Each row below is a small network's average activation on inputs in which a field has the value named, seen along a few directions.
Values that are neighbours, or in one group, have similar rows; names and order tell nothing.
In the rows, zero is written as 500.
Strong random noise was added to every row along 4 fixed directions; ignore it. To show where, here is one row again and again, with new noise each time:
[479 575 551 666 496 463 364 413 429 444 559 289 516 536 343 342]
[505 505 505 526 390 546 439 462 663 509 594 563 529 654 441 351]
[483 470 544 474 413 584 492 623 524 411 461 571 489 504 471 551]
[430 530 516 571 551 514 383 688 368 384 584 502 475 693 370 564]
[350 461 439 509 467 609 284 637 583 481 623 541 416 850 520 339]
[449 500 511 535 457 553 402 579 521 443 555 512 482 643 439 444]


Values of Nipo:
v2: [405 438 417 565 673 472 478 511 581 670 729 531 530 760 581 378]
v11: [373 348 466 404 354 569 601 745 526 419 424 816 374 462 634 682]
v3: [372 554 401 431 519 552 460 585 499 412 315 411 296 442 718 518]
v8: [428 357 524 393 479 507 357 623 491 493 453 409 487 423 602 543]
v1: [602 616 589 557 525 293 636 504 233 422 543 484 684 323 173 768]
v17: [339 451 557 462 571 556 387 481 482 624 465 335 494 486 621 473]
v7: [377 305 530 404 501 566 514 474 609 528 422 417 465 301 551 559]
v9: [595 631 473 430 682 409 575 361 444 542 616 597 601 670 440 552]
v16: [572 642 529 533 434 453 611 518 509 475 393 556 490 447 468 635]
v10: [378 632 399 527 725 495 473 630  86 418 441 378 416 496 528 678]
v6: [544 594 433 605 740 487 390 594 158 412 558 323 449 511 551 627]
v14: [574 341 536 407 421 474 587 690 517 483 526 663 448 472 478 686]
v15: [427 400 477 525 351 600 461 392 518 392 170 270 387 163 699 354]
v13: [499 410 350 427 707 565 410 641 508 591 671 837 486 885 585 510]
v4: [655 725 441 580 626 323 579 474 369 499 529 409 568 625 297 543]
v12: [536 392 538 466 660 503 504 500 489 618 511 551 450 560 581 457]
v5: [421 462 500 415 324 632 488 590 657 513 526 617 455 589 605 407]
The values of Nipo form a ring.
What is the length, in steps, of the shortest route from v4 to v15?
Answer: 3
Which values are neighbours of v7? Give them in the order they are listed.
Answer: v8, v17
Which values are neighbours of v5? Give them in the order they are listed.
Answer: v11, v1
Which values are neighbours of v12? Give them in the order they are listed.
Answer: v2, v13
